Read these off the row that follows.
1) Give the entry just left of 2.36.
2) Give the entry just right of 2.53.
3) Give the entry just right of the smallest entry.
4) Give the entry just left of the smallest entry.
5) Give the minimum.
6.86 2.80 2.31 -0.07 1.96 2.36 0.47 -2.03 -0.34 -0.93 2.52 2.53 0.61 5.87 1.43 5.16
1) 1.96
2) 0.61
3) -0.34
4) 0.47
5) -2.03

A =
-22,-28,-24,-26,-6,-18,-21,-16,-48
-5,21,-35,-10,-12,-47,-19,-7,-37
11,14,14,14,-17,-29,-9,-6,-7
-4,-7,-8,-9,-8,-19,-2,-10,-17
-1,-31,-2,-9,-22,31,-10,8,-7
-10,-5,3,4,-1,-13,-7,-10,15
15,-8,-14,-29,-33,12,15,5,-15
-7,16,-1,12,34,-28,-34,-33,-7
-6,-6,-18,-13,-25,-2,-3,-2,4
-18,-27,12,-11,-30,-14,13,3,-32
-10,2,-41,-36,-13,-15,9,36,2
-21,0,-35,-19,8,-13,-29,-21,8
-9,-23,15,-6,-7,-1,-11,-10,3
Which number is the entry directly below -32?
Answer: 2
The bottom entry of the column that holds the largest entry: -10
The largest entry in the first row is -6
The entry in the bottom-left corner is -9
The maximum is 36
The entry in the top-left corner -> -22
The entry just left of the smallest entry: -16
Which number is the entry directly above the centre entry?
Answer: -1
The third smallest entry: -41
The entry in the top-right corner is -48
The entry directly above the largest entry: 3
The 4th entry, reading row by row is -26
The first entry in the row that holds the largest entry is -10
The fifth entry from the end, reading row by row is -7
The entry directly below the largest entry is -21
The third entry from the end, reading row by row is -11
The bottom entry of the column that holds the smallest entry: 3
Which number is the third entry on the main diagonal?
Answer: 14
The entry just right of the centre entry -> 12
Which number is the largest entry in the last column?
Answer: 15
Which number is the second largest entry?
Answer: 34
The entry just right of -27 is 12
The entry directly below 9: -29
Which number is the entry just right of -34?
Answer: -33
Which number is the entry at the centre?
Answer: -33
The 2nd entry in reading order is -28
The second entry on the diagonal from the top-right corner: -7
The 3rd entry in reading order -> -24
The second entry on the main diagonal -> 21
Which number is the entry directly below 13?
Answer: 9

Questions about the array below.
1) Report the 3rd-last entry, reading row by row.
2) Report the entry just left of 3.92.
3) Report the largest entry in the first row.
4) Report the second smallest entry.
5) Report the entry directly above the largest entry.
6) Report the entry directly above -0.18.
7) Report the entry just left of the largest entry.
8) Report the first entry of the smallest entry's row.
-0.55 1.29 -0.46 -0.91 -1.12 -1.56 -1.98 0.17 -2.33 -2.83
-0.87 -0.21 -0.46 -0.56 -0.13 0.00 0.11 0.41 0.19 0.27
3.88 -1.45 4.02 5.54 3.87 3.68 3.37 -1.86 2.78 3.43
1.65 0.30 1.44 1.79 0.80 0.45 0.14 -0.76 -0.18 -0.22
0.47 1.20 -0.80 -1.21 -1.57 -1.66 -1.57 -0.14 -0.83 -0.69
1.59 0.13 1.30 1.73 0.83 0.63 0.51 -0.68 0.70 1.17
-0.40 -1.44 -0.25 -0.02 0.76 1.32 1.74 0.20 1.85 1.91
-2.42 -1.22 -0.48 -0.42 0.82 1.05 1.07 1.09 0.72 0.56
-0.69 -3.39 1.03 2.05 3.24 4.11 4.62 0.35 4.29 4.82
0.44 -1.63 1.09 1.69 1.93 2.25 2.34 -0.26 1.84 1.93
1.73 -1.71 2.51 3.64 3.03 3.16 3.12 -0.84 2.53 2.97
0.23 -1.68 1.24 1.95 2.16 2.41 2.42 -0.16 1.89 2.01
-0.76 -1.20 -0.10 0.15 0.78 1.25 1.81 0.57 2.88 3.92
-0.23 -1.82 0.35 0.89 1.49 2.07 2.59 0.15 2.88 3.43
2.19 -0.52 2.45 3.26 2.17 1.86 1.51 -1.14 0.82 0.91
-1.63 1.17 -1.46 -2.09 -1.75 -1.90 -1.96 0.78 -1.63 -1.74
1) 0.78
2) 2.88
3) 1.29
4) -2.83
5) -0.56
6) 2.78
7) 4.02
8) -0.69

X =
array([ 3.18,  5.71,  5.92,  0.01,  3.25, -2.47, -3.11, -1.85, -4.95,
       -0.20,  2.06, -2.06,  1.61, -1.55, -5.79,  3.26])
The entry just right of the smallest entry is 3.26
Give the entry just right of -2.47.
-3.11
The minimum is -5.79
The entry just left of 3.25 is 0.01
The entry just right of -4.95: -0.20
Give the entry just left of 0.01.
5.92

m = [ 28  -5  19  29 -12 -30 -46  34 -48   0]
Report the second largest entry.
29
Report the 3rd entry from the left.
19
The first entry from the right -> 0

Read these off the grid that follows.
1) What is the entry just right of 67.248?
2) What is the 1st entry in reading order?
3) What is the entry just right of 16.158?
4) What is the third smallest entry?
5) What is the entry just left of the smallest entry?
6) What is the entry just right of -93.998?
((-78.467, 41.283, 33.708, -175.673, 123.565, 34.798, -153.685, -123.882, -85.289, 96.184, -120.680, -152.435, 60.238, 19.461, 35.724), (19.859, 158.613, -111.681, 47.660, 114.339, -119.312, 56.401, 1.720, 34.685, -43.293, 2.837, 67.248, 61.650, 156.075, -115.472), (19.797, -90.180, -95.568, 20.338, 88.778, -100.536, 11.110, 61.236, 38.747, -134.784, 69.515, 15.549, 83.896, -93.998, -94.047), (-146.018, 16.158, 82.390, -41.377, -73.098, 99.192, -34.159, -71.562, -47.310, 94.888, -95.927, -46.145, -142.748, 15.635, 92.854), (-54.509, 75.157, -104.343, -49.143, -4.217, -103.053, -36.703, -76.405, -52.108, 60.347, -75.687, -33.280, 79.802, 85.472, -101.849), (-130.008, -71.578, -147.633, -6.947, -18.035, -133.612, -6.917, 4.332, -28.690, 23.384, -10.787, -10.497, 82.795, -65.485, -132.630))
1) 61.650
2) -78.467
3) 82.390
4) -152.435
5) 33.708
6) -94.047

Read these off the row that follows.
1) Which number is the entry just left of 6.07?
2) Which number is the entry just left of 6.18?
3) Which number is the entry just left of 4.75?
2.65 3.76 4.75 6.12 6.52 6.96 6.42 7.19 6.71 5.36 6.18 6.07 7.60 6.04
1) 6.18
2) 5.36
3) 3.76
